A small network was shown many inputs. Here are its activations along a few directions, one row for each input.
Each table varies a few parts of the input and shows all the possible inputs, shuffled.
Descriptions start from the smaller parts, as in this example, which fits no table here: one of 5 places around a ring, together with either a single point or one of 9 places around a ring or (one of 3 separate values, together with one of 4 places along a line).
Shared parts are said once, and a part with two or three values counts as separate values.

Other details of the inputs shift rows strongly along three fixed directions, in all tables alike. That doesn't count.

A family of inputs:
R1: [  4 -14  11   0   0  19  11  19  -4   7  13 -13  10  14]
R2: [  3  -4 -19   0  11 -24   3  -2   8  -3  -3  15   9  -8]
R3: [-28  28   5  -4 -15  10 -19  -7 -28 -10  -7 -16 -33  -5]
R4: [  0  -5  -5  -6   9 -18  -1  -4   2  -7  -5  11  12  -7]
R5: [ 12 -12  14  10  -4  22  11   3   4  13   2 -13   8  16]
R6: [  7 -20  24  -2  -5  17   3   1   3   7  17 -13   9  -1]
R7: [ 15 -16  14   6 -12  20   5   6  11  15  14  -5   7  -4]
R8: [  9 -10 -12 -17  17 -25   5   0   9  -4   0   6 -13  -6]
R9: [ 20 -25 -20 -23  26 -39   4   0  39   2   1  19 -16  -2]
R10: [  9 -12 -11 -10  17 -27  -2   4  13  -6   5  13  -5  -4]
R11: [ 11 -10  12   8  -7  22  10   3   5  14   5 -14  10  13]
R12: [-20  23   3   0  -7   6  -9  -9 -24 -11 -11  -9 -28   1]
R13: [-21  19  -7  -9  -9  -4 -12 -15 -21   3  -5 -20 -66   1]
R14: [-22  23   4  -6 -11   4 -13  -7 -21 -11  -9 -10 -33   2]
R15: [ 24   2 -24  11  35 -29  14   5  28 -16 -21  45  75 -12]
R16: [ 13  -9  13  10 -15  20   8   7   5  15  16  -9  10  -4]
R17: [-18  20  -2   4  -4   1 -10  -4 -13 -16 -10   4   0   4]
R18: [ -2 -17  26  -9  -7  21   7   1  -7  10  12 -36 -45  17]
R19: [ 13  10   9  27  -4  26   7  10   9  -3 -13  19  79   6]
R20: [-10  13 -21   4   1  -7  -3   6 -12  -1  -4   7  -4   4]
R21: [-19  27  -9  -3  -5  -3 -17  -8 -14  -4 -10  -3 -22  -5]
R22: [ 14 -14  16   5 -11  17   6  -1   9  12  15 -10  13  -3]
R23: [-27  34  -9  15 -13   9 -20  -7 -23 -12 -13   7  11  -6]
R24: [  7 -21  17   6 -11  18   2   6   8  15  15  -5   5  -3]
R25: [-20  21  -3   7  -3   3  -6  -7 -20 -15 -12   3  -5   3]
R26: [  8 -17  26  -5  -6  15   9   5   1   9   8 -12  13  -1]
R27: [  6  -9  16  -3  -1  22  12  18  -6   8  11 -14   9  13]
R28: [  5 -20  16   4  -9  12   6   2   3  14  12 -13  14  -1]
R29: [-23  29  -8  13 -14   5 -15  -7 -20 -11 -12   6   4   0]
R30: [ 13 -14 -14 -18  20 -32   3  -8  28  -2   1  13  -6  -5]
R31: [  7 -18  22   3  -7  21   0   9   3   8  13  -5   9  -4]
R32: [  6 -19  19   5  -9  17   2  -1   4  12  16 -12  10  -2]
R33: [  7  -2 -21  -6   5 -19   5  -4   9   1   0   7  -9 -10]
R34: [ 15 -25 -11 -29  21 -33  -1   1  28  -1   3  12 -29  -1]
R35: [  1   7 -25  -4   2 -11   2   7  -3   6  -1   2 -17   6]
R36: [  6  -6 -14 -14  14 -29   3  -7  16  -1  -3   9  -6  -6]
R37: [ 11 -15  15   3 -13  15   9   2   6  16  14 -16   7  -3]
R38: [-22  23   1  11  -6   9  -5  -9 -27 -15 -12  -1 -11   4]
R39: [-22  24  -2   6  -5   5 -16  -4 -18 -16 -11   2   6  -2]
R40: [  9 -16  15  10 -11  15   6   9   4  14  18  -9  11  -2]
R41: [-17  31 -15   6 -15   3 -17  -6 -16  -4 -11   2  -6  -5]
R42: [  4  -9  -1 -19   9 -21  -1  -8  12  -6   2   5 -14  -5]
R43: [ 17 -16 -19 -18  22 -38   6   1  29   1   5  12 -17  -2]
R44: [  8 -18  17   1  -2  14  10   8  -2   8  15 -13  12  -2]
R45: [ 13 -17 -12 -25  17 -34   2   2  18  -1   8   4 -33  -1]
R46: [-20  26  -8  16  -8   5  -9 -10 -22 -10 -14   7   4   0]
R47: [ -8  18  -4   4   4   0  -4  -8 -11  -4 -15   1 -17   3]
R48: [ -2  44 -13  31  12  -1  -5   0  -2 -29 -40  49  91  -9]
R49: [ -1   8 -19  -8   9 -17   2   5  -3   3  -1   1 -22   5]
R50: [  4 -18  15   9  -2  21  12   3   3  10   5 -12   7  18]
Description of these inputs: one of 5 places around a ring, together with either a single point or one of 4 places along a line or one of 5 places along a line.
The inputs of R48 and R17 match in every part but the place on the ring of 5. If R49 is changed in the same way as R48 into R17, which row does it become?
> R1
Which other rows agree with R20 in the place on the ring of 5? List them by row number.
> R2, R23, R24, R28, R29, R32, R40, R46, R50
Which other rows agree with R14 in the place on the ring of 5? List them by row number.
> R3, R8, R12, R18, R26, R27, R34, R42, R45

A family of inputs:
R51: [ -3  -1   5  -2  -2 -10  -5   4 -14  -7  12  12  17 -26]
R52: [-18  49   4  17  -8  16  -4   9 -49 -16 -12  16  19 -16]
R53: [ 17 -11  15  16 -15  19   2   8  18  17  13   8  49 -15]
R54: [  -2   40  -81  -17   22 -102  -28  -42   11  -27  -30   59  -56  -46]
R55: [-22  22  17 -11  -9  18  -6   8 -36  -9  -5 -23 -47   8]
R56: [-27  33   3  25 -15  32 -13  -5 -29 -10 -18  -6 -10  19]
R57: [-51  47 -39 -30   4 -62 -44 -38 -32 -40 -25  21 -91 -31]
R58: [-11  -9   2  -3   0  10  -7   2   4   1   2 -18 -17  29]
R59: [ 23 -21 -10  -7  36 -42  10  -2  31 -13  -2  34  39 -21]
R60: [-26  52  -4  24 -39  28 -10  -7 -47   1  -1 -13 -13 -13]
R61: [-16  25  -9  27   5  -2  -3   0 -25 -24 -16  31  55  -7]
R62: [ 11 -10 -14  -4  -5 -21  -3   7   6   5  17  13  10 -27]
R63: [ -5   8  11  31 -31  50   5   8 -18  21   4 -18   3  18]
R64: [ -4  -7  -6   0  24 -12   1   6  11 -24 -14  18  36  19]
R65: [ -2   5 -24  15   1  -2  -2   2   7   2 -10  14  30  14]
R66: [ 16 -12  -1  18   5  21  24  13  13  17  -8  -5  53  23]
R67: [ 14 -44   1 -34  17 -20  -2  -1  39   6  12  -7 -30   7]
R68: [ -2 -28   7 -31  -1  -8 -10   2  15   8  18 -18 -34   6]
R69: [ 36 -38 -23 -15  22 -42  11   7  45   7  16  25  17 -22]
R70: [-12   3   4  -3   6  15   3   1  -6   0 -15 -23 -11  29]
R71: [ 12 -25  -8 -18  -5 -22  -3  -9  28  26  20 -14 -45  -6]
R72: [  0  17 -16  25  -7   9   4   5 -14   2  -5  14   9  -2]
R73: [  4 -21 -10 -19 -10 -15 -10   4  16  18  23  -6 -22  -8]
R74: [ -8  30  -7  29   4   7   2   3 -26 -20 -21  31  42  -1]
R75: [ 11 -36  19 -30  -6  -1  -2 -20  25  24  18 -35 -78  11]
R76: [  6  -9  22   9   7  23  23  12 -12   4   0 -10  42  12]
R77: [ 14  -3  -3   2 -15  -8  -7 -21  19  18   3   2 -20 -13]
R78: [-26  38  -2  13 -40  29 -12  -9 -30  12   0 -29 -33   9]
R79: [-11   2  31   3 -22  48   0   4  -9   9   8 -44 -13  29]
R80: [ -1  -4   4  -6  25  -3  11   4   3 -17 -22  -2  21  23]
R81: [ 11 -23   5 -18  28 -25   3  -8  30 -15  -6  13  14  -4]
R82: [ 15 -27  28 -14   9  30  14  25  12  14  11 -32 -13  32]
R83: [-22  53   1  28 -13  16  -5  -4 -37 -23 -20  16  44  -9]
R84: [  5  -2   2   3   9 -16   0   0   0 -12   4  24  30 -31]
R85: [ 18 -10   1  16   5  18  26  15   1  15   1  -3  48   8]
R86: [ -1 -16  37 -12 -11  33   9   9   1   6  14 -43 -17  30]
R87: [ 12 -32  28   1   9  27  17  17  14   5   7 -19   3  34]
R88: [ 20 -19   6 -10  13 -24   7 -16  21   1   5  11 -11 -19]
R89: [ 10 -23  30  -3   5  16   6  15  10  -9   7   7  58  -4]
R90: [-15  44   3  15 -28  30  -3   9 -50  10   8 -13 -26 -18]
R91: [ 29 -23 -26  -8  21 -45   8  -2  36   5   7  23   9 -24]
R92: [  5 -27  26 -28  -3  -5  -1 -22  13   8  12 -27 -67   0]
R93: [-13  30  -8   3 -18  16  -4  10 -26  13   0 -13 -37   2]
R94: [  7 -29   6 -21  12 -11  -1 -10  30   5   3  -9 -20   6]
R95: [  3  14 -31  27  12 -13   2   5   0 -14 -15  39  65  -7]
Describe the family of inputs behind these rows.
> one of 5 places around a ring, together with either one of 4 places along a line or one of 5 separate values
The inputs of R73 and R51 match in every part but the place on the ring of 5. If R63 is changed in the same way as R73 into R51, which row does it become?
> R74
The inputs of R72 and R87 match in every part but the place on the ring of 5. If R54 is changed in the same way as R72 into R87, which row does it become?
> R92
Change only the place on the ring of 5 in R57. List by row number the other rows that result.
> R53, R67, R69, R84
Change only the choice among 5 separate values in R82. List by row number the other rows that result.
> R56, R58, R70, R79
Change only the place on the ring of 5 in R52. List by row number the other rows that result.
> R55, R82, R90, R93
